a = [113, 152, 133, 109, 151]
a[-5] => 113
a[-2] => 109

arr = [129, 128, 116, 120, 127, 138, 125, 137, 151]
arr[0] -> 129
arr[6] -> 125
arr[4] -> 127
arr[1] -> 128

x =
[[141 121 111 113 123 119 145 144 143 122 113]
 [142 121 109 113 121 118 145 147 145 121 114]
 [144 118 112 111 125 121 145 145 146 120 113]
 [141 119 111 111 126 118 145 145 144 121 112]
 [124 123 141 141 146 144 140 139 142 144 139]
 [131 120 133 124 143 137 140 140 144 141 132]
 [144 112 132 134 147 144 118 121 126 142 111]
 [141 119 108 110 125 117 144 143 146 119 113]
 [124 134 149 151 138 144 129 127 126 143 143]
 [123 123 140 140 145 143 141 141 140 141 137]
 [125 122 142 143 145 145 138 136 135 143 140]
 [141 118 118 112 126 121 142 143 142 122 117]
 [131 131 149 152 133 141 114 112 115 141 132]]
x[0, 0] -> 141
x[12] -> [131, 131, 149, 152, 133, 141, 114, 112, 115, 141, 132]
x[10, 1] -> 122
x[8, 2] -> 149
x[4, 10] -> 139
x[:, 3] -> [113, 113, 111, 111, 141, 124, 134, 110, 151, 140, 143, 112, 152]
x[7, 2] -> 108
x[5, 1] -> 120
x[1, 2] -> 109
x[2, 10] -> 113
x[0, 5] -> 119
x[2, 7] -> 145
x[8, 10] -> 143
x[1] -> [142, 121, 109, 113, 121, 118, 145, 147, 145, 121, 114]
x[:, 8] -> [143, 145, 146, 144, 142, 144, 126, 146, 126, 140, 135, 142, 115]
x[9, 9] -> 141
x[1, 9] -> 121
x[0, 7] -> 144
x[10, 10] -> 140
x[7, 5] -> 117
x[8] -> [124, 134, 149, 151, 138, 144, 129, 127, 126, 143, 143]
x[3] -> [141, 119, 111, 111, 126, 118, 145, 145, 144, 121, 112]
x[2, 9] -> 120
x[8, 1] -> 134
x[12, 6] -> 114
x[2] -> [144, 118, 112, 111, 125, 121, 145, 145, 146, 120, 113]
x[:, 10] -> [113, 114, 113, 112, 139, 132, 111, 113, 143, 137, 140, 117, 132]
x[11, 5] -> 121
x[10, 8] -> 135
x[11, 8] -> 142
x[5, 8] -> 144
x[12, 3] -> 152
x[11, 6] -> 142
x[:, 6] -> [145, 145, 145, 145, 140, 140, 118, 144, 129, 141, 138, 142, 114]

grid = [[138, 143, 114, 120, 139, 134, 134, 135, 135, 136, 140, 119, 129], [120, 140, 118, 126, 132, 142, 118, 129, 123, 145, 134, 115, 119], [126, 135, 138, 126, 127, 117, 130, 136, 133, 129, 132, 129, 120], [113, 129, 147, 120, 127, 123, 128, 143, 121, 135, 138, 133, 115], [116, 131, 130, 132, 138, 115, 127, 117, 137, 125, 130, 151, 101]]
grid[0][0] => 138
grid[0][3] => 120
grid[2][6] => 130
grid[0] => [138, 143, 114, 120, 139, 134, 134, 135, 135, 136, 140, 119, 129]
grid[0][9] => 136
grid[4][0] => 116
grid[:, 0] => [138, 120, 126, 113, 116]
grid[1][9] => 145
grid[4][2] => 130
grid[2][4] => 127
grid[2][0] => 126
grid[0][7] => 135
grid[0][6] => 134
grid[3][10] => 138
grid[4][5] => 115
grid[1][12] => 119
grid[4][6] => 127
grid[4][8] => 137
grid[4][10] => 130
grid[:, 4] => [139, 132, 127, 127, 138]
grid[2][11] => 129
grid[:, 2] => [114, 118, 138, 147, 130]
grid[:, 10] => [140, 134, 132, 138, 130]
grid[2] => [126, 135, 138, 126, 127, 117, 130, 136, 133, 129, 132, 129, 120]
grid[1][7] => 129
grid[4][11] => 151
grid[1][5] => 142
grid[3][7] => 143
grid[3][9] => 135

X =
[[147 133 155 109 121 118]
 [137 127 130 123 119 125]
 [130 131 122 131 139 126]
 [128 116 130 128 123 130]
 [114 122 131 130 129 131]]
X[0, 0] => 147
X[-2] => [128, 116, 130, 128, 123, 130]
X[-3] => [130, 131, 122, 131, 139, 126]
X[-2, -5] => 116
X[0] => [147, 133, 155, 109, 121, 118]
X[:, 4] => [121, 119, 139, 123, 129]
X[-4, -6] => 137
X[:, -4] => [155, 130, 122, 130, 131]
X[2, -2] => 139
X[-5, -4] => 155
X[1, 4] => 119
